[117  98 108 110 111 162  87 148  85 132 114  80 117 148 144 134] = G
[142 116 156 155  81 110 113 143 112 155 144  95 132  68  87  98] = E
[ 94  93  82  86 158 103  96 152  90  84 157 156 161  93  95  92] = F
[117  89 108 110 111 162  87 148  85 110 154 108 159  89 108 111] = V
[142 116 156 155  81 110 113 143 112 155 144  95 132 111 106 150] = C
[147 105 169 164 183 119  91 148  90 168 149 167 139  86  92 156] = Q
[155  81 110 113 143 112 155 144  95 129 145  96 145  70  90 149] = Y
[117  89 108 110 111 162  87 148  85 132 114  80 117 148 144 134] = L
next: [ 98 108 110 111 162  87 148]  [85]
q: [142 116 156 155  81 110 113 143 112 155 144  95 132 111 106 150]  C

[196 132 122 136] -> S
[158 153 150 130] -> T
[141 143 197 114] -> Z
[121 110 107 129] -> D
[108 141 123 123] -> X
[143 159 131 179] -> K
[122 197 143 141] -> J
next: [143 197]  [114]
loc: [196]  S, 0
order: [141 143 197 122]  J
loc: [132]  S, 1
loc: [121]  D, 0

[144 100 102 107 169 102 145 111 117  85  92 163 133 116 115 100 130 143
 137 130 124 131 142 169 139 116 100 136 137 114 134  91]  H
[126 150 114  78  72 127 125 145 105 164 163 152 152 121 153 129 155 135
 146 109 102 101 122 133 108 122 147 145 119 128  71 153]  P
[106  96 169 172 137  98 120 107 163 105 114 142 143 151 114 125 134 123
 147 169  87  90 123 142  63  76  89 135 124  86 118 123]  W
[144 100 102 107 169 102 145 111 117  85  92 163 133 116 115 100 130 120
 139  90 124 131 142 169 139 116 100 136 137 114 134  91]  R
order: [124  86 118 123 106  96 169 172 137  98 120 107 163 105 114 142 143 151
 114 125 134 123 147 169  87  90 123 142  63  76  89 135]  W
miss P: [147 122 152 125  72 153 122 133 150 152 121 102 163 145 109 135 153 105
 155 126 129 127 114 108 145 119 146 164 128 101  78]  [71]
next: [163 105]  [114]
miss H: [124 115 100 116 102 137 143 102 107 100  92 144 130 100 131 116 133 137
 163  85 169  91 117 136 139 111 114 145 169 134 130]  [142]
miss W: [169  89 134 142 169  90 124 107 114 137  76  98 163  96 123 123 114  86
 105 120 106 123 172 147 142 135 151 118 125 143  63]  [87]

[193 173 115  83  63 124  64 146] -> M
[126 113 190  78  73 108 148 134] -> A
[ 99 173 157 114  86 116 184 180] -> B
[ 74  63 170 188 113 128 163 114] -> N
miss N: [163 128 188  74 114  63 170]  [113]
loc: [64]  M, 6
loc: [108]  A, 5
order: [163 114  74 188 128 113 170  63]  N
loc: [73]  A, 4
next: [190  78  73]  [108]

[126  95 129 126 144 126  89 174] = Reko
[126 154 129 126 144 126  89 174] = fumil
[ 71 122 158 151 142 114 143  85] = lib
[ 85 158 142 114  85  71 123 151] = katim
order: [123 151  85 158 142 114  85  71]  katim
order: [122 158 151 142 114 143  85  71]  lib
next: [ 95 129 126 144]  [126]
q: [ 85 158 142 114  85  71 123 151]  katim

[ 93 166 102 131 119 107 134 109 139  89 116 141] = gan
[166 108 101  98  98 158 100  90 124  95  88  76] = vep
[139  87 136 145 114  91  84 137 144 123 130 153] = tif
[144 189 109 116  68 150 101 100 118 108 119  99] = Vanu
[156 125 118 103 127 149 104 104 113  91 109 100] = Vifu
[124 104 154 131 148 108 116 159  98 122 154 148] = Teneb
[ 68  99 118 109 108 100 150 101 144 189 120 116] = Bita
loc: [122]  Teneb, 9
loc: [90]  vep, 7
order: [116 120 189 144 101 150 100 108 109 118  99  68]  Bita
loc: [137]  tif, 7

[ 89 138 158 126  95 152 130 101 174 115 138 126 129] : zodub
[ 83 151 139 131 143 148 147 140 132 169 142 167 106] : Kab
[ 88 170 161 125 109 173 134 115 160 131 137 113 104] : zedir
[170 106 139 140 148 151 143 147 131 132  83 142 167] : norob
[ 95 164 169 123 109 162 165 107 150 156 135 141 107] : Dad
[132 106 131 142 140 143 169 151 167 147 139 147  83] : bubo
[132 167 160 137 102 166 113 104 197 123 134 132 131] : bimil
[ 78 174 164 108 105 161 152 109 180 151 131 121 113] : sipet
[ 83 165 175 123 100 167 150 104 172 141 127 133 116] : tuza
[ 83 167 165 141 100 133 172 150 105 127 123 116 175] : pemut
order: [162 109 123  95 165 169 164 150 107 107 156 141 135]  Dad
order: [ 83 106 131 132 139 140 142 143 147 148 151 167 169]  Kab
q: [132 106 131 142 140 143 169 151 167 147 139 147  83]  bubo
order: [ 83 100 104 116 123 127 133 141 150 165 167 172 175]  tuza
order: [106  83 151 139 131 143 148 147 140 132 169 142 167]  Kab
loc: [102]  bimil, 4

[128 125 107 128 128]  soler
[176  87 166 154 128]  zin
[128 107 125 151  75]  vuso
[110 128 163 128 160]  nurid
[153 163 128 157 115]  Pog
loc: [151]  vuso, 3
loc: [153]  Pog, 0
next: [153 163]  [128]
next: [128 107 125]  [151]
order: [128 157 163 153 115]  Pog

[164 195 157 123  64 132 108 152  79  94 134 189]  Kivu
[ 54  90 153 149 164 184 133 122  69 206 113  55]  keki
[114 110  62 178 206 184 185  89 114 139 163 197]  mamu
[143 199  88 120  88  62 188 189  57  59  78 146]  bon
[190 138 201 182 116 133 168  81  80 167  88  57]  Muges
[168  86 122  62 189  57 120 121  59  88  78 187]  Luros
[ 55 133  54 206 184 122 113 153  90 149 163  69]  pesep
[197  52 138 139  92 128  94 100 181 115 110 103]  fabad
order: [ 90 133  55  54 113 153  69 163 122 149 184 206]  pesep
miss Luros: [ 88 122  86 121  59 187  78 168  62  57 189]  [120]
next: [ 94 100 181]  [115]
miss bon: [146  88  88  78  59 188  57 143 199  62 120]  [189]
order: [ 57  59  62  78  88  88 120 143 146 188 189 199]  bon
next: [ 62 189  57 120 121  59  88  78]  [187]
next: [115 110]  [103]

[134 152 164 113 100 113 146 171 158 128 166 125 164 149 127 127 162 117
 175 117 162 109 120 141 170 142 101 170 116 126 107 155] : sevar
[134 152 164 113 100 113 146 171 158 128 166 125 164 149 127 127 162 117
 175 117 162 109 120 141 170 141 101 170 114 126 107 154] : vib
[134 152 164 113 100 113 146 171 158 128 166 125 164 149 127 127 162 117
 140 117 162 109 120 141 170 141 130 170 114 126 107 154] : tamit
[171 147 130 119 180 119 117 112  98 187 143 151 145 136 165 127 115 180
 169 180 106 144 102 187 152 141 125 140 176 137 145 154] : Vabug
[136 118 106 158 170 158 125  99 113 141 104 145 106 121 143 144 109 153
 129 153 109 161 152 129  99 129 170 100 156 145 164 115] : bur
q: [134 152 164 113 100 113 146 171 158 128 166 125 164 149 127 127 162 117
 175 117 162 109 120 141 170 141 101 170 114 126 107 154]  vib
loc: [142]  sevar, 25

[141  84 135 119 166  73  96 144 100 101 110 143 165  84 134 181 130 150
  80  94 133 108 149 123 149 139 102  90 167 147 121 136] : pivu
[131  92 132 125 162  72 105 164  95  94 120 127 178  90 133 183 126 133
  88  77 161 120 143 116 161 132 108 101 173 161 111 138] : per
[137  65 116 134 139  77  93 151  93  77 130 130 186  89 122 172 106 129
  80  70 150 119 150 126 157 121 109 114 148 162 126 131] : lobep
[132  92 139 114 168  70 109 168  97  89 113 138 178  82 143 177 122 135
  76  85 151 117 147 123 159 142 113  95 166 160 114 150] : Mos
[109 122 153 142 136  82 111 138  96  87 101 135 166  75 135 167 110 122
  90  88 149 112 142 161 162 141 102 131 168 170 125 127] : seza
[142  77 118 114 161  86 111 151  82  77 113 117 162  81 132 166 123 127
  76  71 160 122 150 126 164 157 109 103 150 163 101 136] : zirak
[104  50 131 164 155  56  83 185 128  74 135 155 182 130 119 194 110 134
 101  66 133 110 149 122 179  99 127 140 163 164 135 146] : kose
[124 104 126 117 169  68 120 176  83  78 118 138 184  96 126 176 131 127
  89  85 155 111 134 120 161 133 102 116 161 172 125 142] : Sif
miss seza: [ 75 167 142 122  88  96 161 135 122  82 131  90 111 170 127 109 162 101
 166 168 135 149 136 112 141 138 110  87 142 125 102]  [153]
miss Mos: [147 178  92 151 159 177 160  76 122  97 166 117 114 143  70 139 123 142
  82 168 132 150 113 168  89  95 138 114 113 109  85]  [135]

